A small network was shown many inputs. Here are its activations along a few directions, one row for each input.
Each table varies a few parts of the input and shows all the possible inputs, shuffled.
Descriptions start from the smaller parts, as in this example, which fits no table here: one of 5 places around a ring, together with either a single point or one of 9 places along a line or (one of 3 separate values, together with one of 6 places along a line).
Shared parts are said once, and a part with two or three values counts as separate values.
(in the rows, 128 means zero)

Other details of the inputs vary at random and push rows far along two fixed directions, the same in every table; ignore that.

Rows:
row 1: 114	76	138	110	139	109	99	116	139	81	109	131	89	87
row 2: 153	152	78	131	108	136	79	151	111	128	116	51	173	157
row 3: 129	85	166	90	74	128	147	150	142	98	111	102	66	133
row 4: 130	82	162	94	69	125	150	146	141	95	101	106	69	134
row 5: 174	134	76	155	129	164	94	106	123	140	108	63	136	184
row 6: 104	145	159	135	168	120	172	134	138	158	149	222	150	92
row 7: 181	135	61	141	149	122	71	134	119	100	118	80	153	166
row 8: 131	85	165	90	73	128	146	149	141	99	112	100	67	132
row 9: 103	133	149	141	164	146	179	87	113	175	143	181	131	102
row 10: 118	138	164	118	175	129	146	140	133	159	158	188	132	93
row 11: 123	82	158	99	54	118	152	140	151	86	91	112	77	141
row 12: 100	146	138	129	189	111	166	108	112	146	153	218	152	77
row 13: 88	102	149	104	101	121	111	138	133	115	119	101	118	79
row 14: 106	142	160	130	169	127	163	133	137	157	146	214	139	93
row 15: 53	148	156	199	45	86	109	91	175	65	158	148	81	172
row 16: 115	76	156	117	115	126	99	139	171	94	99	138	84	106
row 17: 120	78	161	112	124	125	99	143	164	100	108	133	84	102
row 18: 158	145	79	126	112	133	75	155	108	129	119	42	167	149
row 19: 121	78	167	106	124	129	92	144	164	99	112	122	78	103
row 20: 112	148	144	119	199	112	159	113	106	149	163	199	145	76
row 21: 120	153	159	112	119	125	215	138	113	161	144	188	134	127
row 22: 106	78	132	119	127	106	105	114	146	73	104	140	99	94
row 23: 194	147	90	122	83	133	131	159	120	121	113	67	138	208
row 24: 76	172	144	125	149	118	181	127	100	176	160	193	187	76
row 25: 174	133	77	154	130	164	94	106	123	139	107	63	134	185
row 26: 118	78	143	105	140	113	95	118	140	83	114	122	85	88
row 27: 126	149	161	108	125	122	209	142	110	161	149	180	129	124
row 28: 109	70	153	120	111	148	112	94	148	109	103	97	69	113
row 29: 86	100	146	108	99	118	117	136	128	114	113	111	124	81
row 30: 188	206	92	132	140	137	179	156	88	185	155	129	184	196
row 31: 173	191	81	162	187	160	146	106	86	203	156	123	185	169
row 32: 180	194	72	144	213	123	125	131	82	168	165	143	196	145
row 33: 105	136	152	134	166	147	172	90	114	175	151	170	128	101
row 34: 100	150	138	130	193	111	171	107	108	148	155	223	154	77
row 35: 89	103	149	103	102	122	112	139	131	114	119	100	117	81
row 36: 180	200	87	157	188	138	133	154	111	180	156	153	200	167
row 37: 78	103	144	115	86	114	120	130	134	104	109	121	135	88
row 38: 172	134	74	158	123	161	97	104	125	135	106	64	140	188
row 39: 124	198	90	216	60	104	70	110	152	85	164	80	125	243
row 40: 79	103	143	115	85	114	120	130	136	104	109	121	137	88
row 41: 193	136	91	134	148	141	68	162	135	129	123	75	140	171
row 42: 173	134	73	159	123	160	97	104	125	135	107	64	142	187
Description of these inputs: one of 2 separate values, together with either a single point or (one of 4 places along a line, together with one of 5 separate values).
The inputs of row 29 and row 18 match in every part but the choice among 2 separate values. If row 34 is changed in the same way as row 29 into row 18, which row does it become? -> row 12
Change only the choice among 2 separate values in row 35. List by row number the other rows that result. -> row 13

Rows:
row 43: 120	139	130	129	141	137	154	118	115	158	134	144	145	118
row 44: 126	52	138	117	103	132	73	120	166	72	84	88	68	116
row 45: 173	103	106	111	85	134	89	156	140	94	95	52	103	171
row 46: 76	119	159	123	129	104	156	114	130	117	139	188	122	79
row 47: 50	148	192	158	102	108	214	82	141	135	166	231	97	115
row 48: 147	114	94	144	90	127	61	134	147	89	101	55	123	166
row 49: 131	136	127	139	166	137	134	119	129	150	137	159	140	119
row 50: 139	143	136	112	135	123	167	144	114	145	138	151	138	127
row 51: 175	165	85	130	158	140	129	136	91	160	139	97	172	156
row 52: 138	135	125	127	175	126	137	122	116	143	140	162	138	113
row 53: 154	181	82	156	146	131	110	134	110	147	145	110	183	167
row 54: 131	145	141	121	128	132	167	140	121	153	138	154	140	131
row 55: 121	63	136	104	86	132	97	122	147	83	85	78	78	112
row 56: 158	183	79	151	149	125	112	136	106	145	147	112	182	166
row 57: 59	47	195	106	75	116	113	119	176	73	98	135	51	69
row 58: 161	95	97	121	97	146	76	131	134	101	92	40	110	158
row 59: 122	149	131	128	143	125	134	134	119	143	146	139	141	119
row 60: 71	115	179	120	131	119	158	118	138	134	141	185	113	74
row 61: 131	145	140	125	124	132	164	142	124	152	135	152	138	135
row 62: 180	163	83	142	178	140	108	133	109	153	140	114	165	160
row 63: 124	146	132	125	147	121	137	134	115	142	149	142	140	115
Describe the family of inputs behind these rows. -> either a single point or (one of 4 places along a line, together with one of 5 separate values)
A walk changes only the place on the line of 4. It starts at row 49 and steps to row 44. List the rest of the walk in order. -> row 62, row 52
Change only the place on the line of 4 in row 63. List by row number the other rows that result. -> row 57, row 59, row 60

Rows:
row 64: 147	125	107	146	109	135	87	119	141	109	122	81	116	168
row 65: 130	154	118	143	142	126	141	117	118	142	141	147	148	140
row 66: 101	101	147	125	114	117	135	119	143	104	119	149	102	105
row 67: 161	162	99	132	140	132	104	150	115	139	137	99	159	154
row 68: 113	102	157	108	115	120	150	129	137	117	119	146	102	102
row 69: 113	118	130	134	104	128	113	128	140	114	119	108	118	128
row 70: 151	133	112	139	115	141	114	128	128	131	124	94	121	163
row 71: 94	104	152	112	109	115	134	128	138	114	120	142	113	93
row 72: 103	104	152	129	116	116	127	119	149	107	122	152	99	109
row 73: 90	102	153	125	99	117	138	117	137	113	122	134	109	98
row 74: 129	151	123	146	143	128	133	119	128	141	143	145	141	142
row 75: 137	147	121	137	147	124	129	133	124	134	145	146	139	136
row 76: 149	39	115	94	123	142	53	131	148	76	68	48	84	104
row 77: 106	134	147	128	128	133	168	114	119	147	138	164	126	116
row 78: 117	117	131	130	110	124	112	133	140	115	120	112	121	128
row 79: 125	108	139	108	183	135	131	124	120	148	125	161	133	71
row 80: 165	163	104	135	146	139	133	142	115	154	143	117	155	164
row 81: 102	137	146	124	135	122	149	132	128	138	142	164	137	102
row 82: 162	161	102	136	137	138	137	132	108	155	134	113	156	164
row 83: 132	111	124	127	118	119	111	130	134	100	116	116	111	131
row 84: 145	153	128	127	149	130	150	142	119	150	141	143	143	137
row 85: 102	139	144	140	134	124	157	102	124	135	144	166	129	114
row 86: 160	160	93	124	136	129	109	147	107	139	135	96	164	152
row 87: 116	131	146	118	133	128	169	127	122	142	137	164	129	110
row 88: 143	122	105	128	102	131	92	138	128	109	110	73	131	152
row 89: 135	150	131	134	141	134	151	128	119	155	142	146	141	143
Describe the family of inputs behind these rows. -> one of 2 separate values, together with either a single point or (one of 3 separate values, together with one of 4 places along a line)
The inputs of row 77 and row 70 match in every part but the choice among 2 separate values. If row 88 is changed in the same way as row 77 into row 70, which row does it become? -> row 78
Change only the choice among 3 separate values in row 87. List by row number the other rows that result. -> row 66, row 71
Change only the place on the line of 4 in row 85. List by row number the other rows that result. -> row 65, row 66, row 83
Change only the choice among 2 separate values in row 89. List by row number the other rows that result. -> row 82
